Each row below holds a small network's activations on one input, seen along a few directions.
Each table varies a few parts of the input and shows all the possible inputs, shuffled.
Descriptions start from the smaller parts, as in this example, which fits no table here: one of 2 separate values, together with either a single point or one of 9 places along a line or (one of 4 places along a line, together with one of 8 places around a ring).
Shared parts are said once, and a part with two or three values counts as separate values.
In the rows, 128 means zero.

Other details of the inputs vary at random and push rows far along three fixed directions, the same in every table; ignore that.

Table:
r1: 162 135 232 123 163  88 153  39 178 134  66 187  47  92
r2:  75 116 173 185 218 186 143  94 104  75 134 139 178 129
r3: 101 103 159 105 224 165 204 171 113  88 104 146 180 158
r4: 135 134 160  97 219 189 232 138 140  66 120 123 178 131
r5: 127 112  93 106 173 107 205 131  95 119 123 170 178 165
r6: 132 107  81 118 167  99 209 130  98 122 127 164 185 172
r7: 178 145  74 123  94  59 152 109 120 143  99 162 124 141
r8: 107 135  51 194  89 164  85 136  86 154 162 116 193 147
r9: 110 140 161 129  44 120   4 148 163 164 150  75  45  83
r10: 184 162  85 120 104  82 140 118 136 156  86 170 123 122
r11: 136 151 167 108  86 104  64 143 168 149 113 112  67  88
r12:  79 122 121 148 166 178 136 161  95  97 130 101 190 148
r13:  65 115 128 178 124 188  95 162  96  89 151  68 188 153
r14:  37  98 154 157 122 203  40 180 123 130 189  49 143 126
r15: 202 170  78 131  91  74 155 110 125 161  81 190 134 122
r16: 165 149 186  88  89  91 115 131 148 113  65 125  59  89
r17:  65 120 216 118 115 174  49 172 149  82 121  42  93 102
r18: 191 152  68 122  88 115 145  92 143 170 162 147 101 109
r19: 103 121 234  78 162 114 159 164 149  63  86  98  90 116
r20: 185 140  83 117  84 106 144  89 151 145 159 127  96 117
r21: 106 122 237  67 199 137 170 172 153  81  82 117 110 103
r22:  78  93  35 183  65 168  18 138 104 184 216  93 148 158
r23: 166 142 187  80  85 130 103 111 184 121 137  89  33  71
r24: 147 111  69 139  56  84  74 119 133 187 160 138  89 136
r25: 112 123  64 142 127 126 137 129  92 134 154 139 179 165
r26: 189 135 114 147 164  67 186  29 119 163 118 207 128 144
r27: 119 105  44 152 138 138 140 139  90 167 161 162 177 169
Description of these inputs: either one of 3 separate values or (one of 4 places along a line, together with either a single point or one of 5 places along a line).

Table:
r28:  94 114 100 164 115 191 105 141 106 131 174  85 169 150
r29: 154 138 161  96 100 121 110 135 170 144 115 130  64  95
r30: 167 140 175  86 102  95 145 123 159 120  97 120  70 100
r31: 157 133  80 129 156 107 191 125 112 143  98 194 162 152
r32: 102 119 197 104 171 179 139 163 132  78 124  94 115 107
r33: 101 111 131 125 160 179 152 141 105  88 137 105 157 139
r34:  99 111 130 127 169 187 154 148 119  96 133 108 167 152
r35: 168 148 117 164  74  97  62  48 156 178 148 151  57  85
r36:  93 114 165 110 150 146 112 151 137 102 149  85 128 131
r37: 160 145 165  99 110  92 125 131 144 133  87 153  64  92
r38:  76 112 161 128 161 143 118 154 116  99 134 102 154 144
r39: 157 154 128 121  60  99  75 119 159 159 143 103  78 101
r40:  77  98 196 113 177 145 143 159 124  77 107  96 136 137
r41:  94 114  63 179 107 169  90 133 105 150 158 120 177 162
r42:  90 109 104 191 144 159  92  74 115 154 187 128 157 145
r43: 168 148  52 129 136  81 175 113 112 158 106 196 166 149
r44: 164 124  63 128 142  77 187 114  95 162 115 208 159 162
r45: 106 124 108 203 134 172  94  77 115 149 178 117 169 139
r46:  83 115  58 204  86 168  62 135  92 146 182  90 196 162
r47: 175 134  73 159 159 102 186  46 125 158 120 212 159 146
r48:  80 125 188 116 184 161 143 159 114  59 109  97 155 132
r49: 143 144 221  61 163 109 176 144 162  70  80 115  71  91
r50: 104 131 242  83 178 164 154 167 152  71 101  76 109  96
r51:  95 100 149 120 175 168 151 157 113 106 151 115 159 145
r52:  82 113  24 213  81 166  52 127  87 150 196 100 191 158
r53: 158 154 103 131  67  82  68 116 139 168 127 138  81  95
r54: 158 116 133  89 198  83 252 124  96 103  67 200 153 165
r55: 149 124 133 112  63  89  80 120 161 157 145 114  57 107
r56: 152 129 123  92 202  75 241 129 100 114  77 197 165 152
r57:  84 117 210 127 129 172  95 159 132  97 112  71 108 113
r58:  82 109 192  98 188 165 157 165 129  84 135  98 145 129
r59: 102 126  19 186  92 163  74 124 116 166 200 105 190 161
r60: 165 154 150 115  91  79 106 129 148 153 101 137  84  96
r61:  95 134 141 150 116 146  85 147 123 124 142  86 149 130
r62: 158 142  61 129 146  88 188 112 113 139 103 192 179 167
r63: 100 120 180 140 109 181  65 164 147 123 157  61 100 101
r64: 177 133  80 104 157  95 224 110 123 120  98 182 159 159
r65: 171 144  93 124  38  88  75 103 152 162 142 125  59  95
r66: 166 149 137  92  92  99 105 122 171 156 115 132  74  92
r67: 146 119 162  93 106 105 119 128 151 140 121 121  61 112
r68: 168 150 132 101  82  93 100 119 156 149 127 129  66  80
r69: 173 137  54 129 128  91 188 101  87 140 103 198 160 157
r70: 158 145 144 127  63  96  70 127 146 170 117 130  72  93
r71:  84 110 133 141 171 166 150 150 114  86 116 115 182 159
Changing only one part turns r50 into r58. The same change can be made to r30. Which row results?
Answer: r55
Changing only one part turns r71 into r52. The same change can be made to r66. Which row results?
Answer: r68
What is each input in this table made of?
Answer: one of 4 separate values, together with either a single point or (one of 2 separate values, together with one of 5 places around a ring)
Which other rows does r34 become when the choice among 4 separate values takes its other values? List them by row number.
Answer: r28, r33, r67
Which other rows does r62 become when the place on the ring of 5 takes its other values? List them by row number.
Answer: r31, r41, r43, r71
Which other rows does r28 become when the choice among 2 separate values takes its other values? List them by row number.
Answer: r57

Table:
r72: 143 131  67 134 101 132 129 126 122 149 161 126 145 139
r73: 144 131 133 114 118 106 139 130 131 127 107 139 111 126
r74: 145 140 138 127 107 116 103 113 146 146 125 132  98 106
r75: 133 131  75 149 106 126 115 128 113 149 141 140 151 142
r76: 122 128 174 121 121 129 105 124 149 118 122 107  93 107
r77: 112 118 112 137 138 140 137 138 109 119 132 125 157 149
r78:  94 115 144 132 137 147 113 148 119 114 139 103 138 135
r79: 134 122 184  99 173 127 180 124 133  95  95 140 115 123
r80:  99 116 131 135 127 143 109 144 120 122 141 107 139 135
r81: 127 126 103 142 150 131 158 111 111 123 132 144 164 146
r82: 116 131 129 130 102 160  92 147 140 127 158  83 120 114
r83: 132 124  96 141 149 131 157 112 114 136 135 152 163 148
r84: 139 128 141 126 109 120 103 116 146 143 128 129  92 111
r85: 120 124 165 110 119 123 102 147 144 128 121 112  93 109
r86: 138 128 110 139 111 113 115 105 129 149 141 138 118 127
r87:  97 118 146 132 134 157 112 153 126 113 131 102 137 133
r88: 104 119 139 144 134 150 109 123 127 121 146 107 137 131
r89: 132 127  89 145 146 130 157 112 113 136 137 154 166 148
r90: 138 133 155 116 134 114 133 118 143 124 116 132 107 116
r91: 132 130  82 143 110 120 119 130 117 149 139 139 147 140
r92: 150 127 156  94 194 110 220 118 126  99  86 172 140 135
r93: 147 134 125 115 122  96 144 128 128 128 108 143 119 128
r94: 135 129 146 115 104 115 103 137 143 137 116 122  93 114
r95: 129 128  87 149 142 128 149 109 111 137 143 150 166 149
r96: 172 140 116 111 150  90 188 102 129 132  96 180 127 131
r97: 100 121 149 142 142 162 109 134 132 117 142 104 137 125
r98: 118 129 112 148 148 143 142 117 112 122 138 133 161 139
r99: 103 122 149 143 142 165 112 132 130 113 138 107 137 125
r100: 110 125 134 123 123 165 113 149 136 112 152  85 131 122
r101: 144 129  93 132 101 106 116 125 124 157 134 146 118 132
r102: 139 133 145 123 110 110 103 113 147 145 131 129  90 110
r103: 142 136 174 103 169 116 177 122 136 102  93 145 121 119
r104: 144 128 148 118 130 118 132 116 141 134 118 140 101 117
r105: 111 120 125 122 123 161 116 148 133 117 158  92 132 126
r106: 128 133  89 145 116 122 122 131 113 143 138 135 154 140
r107: 124 124 169 118 139 126 125 123 140 118 124 120 102 113
r108: 111 127 136 124 123 166 112 150 135 112 153  86 132 120
r109: 141 137 134 123  97 113 103 132 135 137 117 124 100 112
r110: 136 128  86 152 115 129 121 108 122 152 146 144 142 139
r111: 133 121  92 144 145 131 160 107 107 132 136 152 162 150
r112: 138 137 134 118 103 103 105 131 140 139 118 126 100 115
r113: 150 141 140 102 104 126 120 136 149 129 129 110  92 103
r114: 118 124 110 124 144 159 153 145 120 108 148 108 160 141
r115: 122 129 172 114 119 130 108 145 141 111 110 107  98 110
r116: 124 130 163 112 128 121 124 141 136 111 109 116 111 117
r117: 125 128 169 124 122 138 104 127 149 122 121 110  94 109
r118: 158 139 108 120 111 100 141 124 127 145 109 155 119 126
r119:  97 112 137 129 161 159 148 153 111 105 128 119 161 148
r120: 121 128 102 138 120 130 118 136 120 137 134 129 146 137
r121:  98 119 132 134 129 144 106 147 122 124 143 107 139 135
r122: 139 130 152 108 131 112 146 137 132 113  99 132 112 123
r123: 135 129 145 112 109 104 113 133 139 130 116 124  97 117
r124: 144 141 141 122 129 112 131 113 138 132 118 139 112 114
r125: 140 131 141 110 120 101 131 130 133 128 110 133 108 124
r126: 139 133 147 126 111 123 106 116 148 135 121 125  93 110
r127:  97 116 136 127 163 147 147 150 112 103 129 118 164 147
r128: 101 119 131 136 129 149 106 147 124 125 139 107 141 134
r129: 132 133  85 146 107 117 119 125 113 145 138 137 148 139
r130: 107 118 121 129 154 136 146 144 110 117 133 128 159 147
r131: 138 127 157 112 140 117 138 120 142 129 117 138 102 114
r132: 129 130  75 148 105 117 116 124 111 147 142 135 151 144
r133: 151 138 124 135  98 111 105 105 139 146 127 135  99 114
r134:  96 113 144 132 135 154 114 149 119 112 135 104 137 135
r135: 109 120 128 122 123 163 115 148 132 120 159  91 132 127
r136: 103 121 134 137 149 157 141 149 110 103 125 115 162 141
r137: 167 144 110 104 144  82 186 121 118 130  92 176 137 135
r138: 137 134 157 115 143 116 142 118 141 118 111 134 112 118
r139: 139 133 165  96 162 115 177 144 130 104  87 144 127 123
r140: 133 133  94 152 125 133 126 112 120 147 143 142 150 134
r141: 142 128 147 122 112 117 108 115 147 144 127 132  86 110
r142: 106 120 142 145 132 155 111 126 128 118 141 108 134 129
r143: 134 128  90 146 125 120 127 106 120 148 147 146 144 139
r144: 114 122 122 144 152 152 146 120 114 112 133 127 158 142
r145: 132 131  80 143 110 114 120 127 114 148 141 138 151 143
r146: 121 125  85 148  90 126  83 133 125 159 154 123 133 133
r147: 119 131 151 120 125 132 112 146 136 121 119 114 119 118
r148: 155 137 107 122 108  95 137 121 127 139 110 150 115 128
r149: 127 133 172 125 120 137 102 124 145 120 120 110  93 103
r150: 147 127 139  91 180 103 212 137 116 107  86 170 146 144
r151: 156 137 125 128 121 109 142 106 132 136 114 150 114 120
r152: 135 131  98 150 124 134 128 112 120 144 139 142 145 133
r153: 132 134  80 144 113 116 120 126 113 147 140 140 153 142
r154: 106 121 147 143 133 157 111 127 128 114 139 104 132 128
r155: 100 116 148 132 179 154 156 131 117 103 135 125 158 141
r156: 139 137 151 128 113 117 109 113 144 133 123 124  98 108
r157: 139 135 121 123  94 101 100 129 139 147 127 128 103 120
r158: 156 133 111 126 117  96 138  99 132 146 124 155 114 125
r159: 156 136 112 126 119  97 136 103 134 148 124 153 116 127
r160: 146 129 140 123 124 115 134 110 136 132 118 137 108 121
r161: 148 130 110 127  89  98 103 123 132 155 128 137  97 121
r162: 118 124 115 148 108 139  87 118 134 152 156 119 121 124
r163: 125 129 163 110 130 127 124 145 139 114 105 118 106 116
r164: 142 128  66 133 104 131 129 126 119 152 166 129 142 138
r165: 122 132 111 136 123 133 118 139 120 135 131 128 143 131
r166: 160 142 111 129 117 107 137 105 132 147 118 157 115 121
r167: 107 120 129 119 155 170 156 151 122  98 145 102 160 140
r168: 129 136 157 127 115 125  95 120 148 131 129 114  98 105
r169:  99 123 157 141 147 159 116 130 128 105 137 102 139 125
r170:  99 119 143 134 134 156 113 152 124 113 131 103 139 133
r171: 151 131 105 119 111 101 134 126 129 146 116 151 116 130
r172: 150 133 105 132 126 104 149 102 125 140 126 155 132 134
r173: 127 132 170 119 139 134 122 126 147 117 116 121 105 109
r174: 100 112 136 130 159 154 150 148 109  99 126 118 161 148
r175: 100 116 156 138 148 165 116 133 130 112 138 105 135 129
r176: 135 132 145 114 106 106 112 132 140 131 115 123  98 117
r177: 140 132 164  90 191 122 215 144 117  86  73 158 148 136
r178: 120 133  96 150  92 127  84 130 119 150 148 116 135 129
r179: 122 124  94 135 145 131 158 136 107 128 129 145 171 154
r180:  94 117 151 127 142 149 114 152 125 110 133 101 140 134
r181: 130 122  99 148 128 131 132 110 115 141 146 141 142 139
Changing only one part turns r158 into r156. The same change can be made to r171. Which row results?
Answer: r118
Changing only one part turns r175 into r152. The same change can be made to r77. Which row results?
Answer: r136
What is each input in this table made of?
Answer: one of 10 places along a line, together with either a single point or (one of 2 separate values, together with one of 5 places around a ring)
Which other rows does r73 become when the choice among 2 separate values takes its other values? List them by row number.
Answer: r142
Which other rows does r168 become when the place on the line of 10 takes its other values? List them by row number.
Answer: r90, r95, r102, r103, r124, r138, r143, r155, r159
Which other rows agree with r98 in the place on the line of 10? List them by row number.
Answer: r74, r109, r113, r124, r137, r149, r165, r166, r177, r178
Which other rows agree with r153 in the place on the line of 10? List them by row number.
Answer: r75, r99, r108, r115, r116, r133, r147, r168, r169, r173
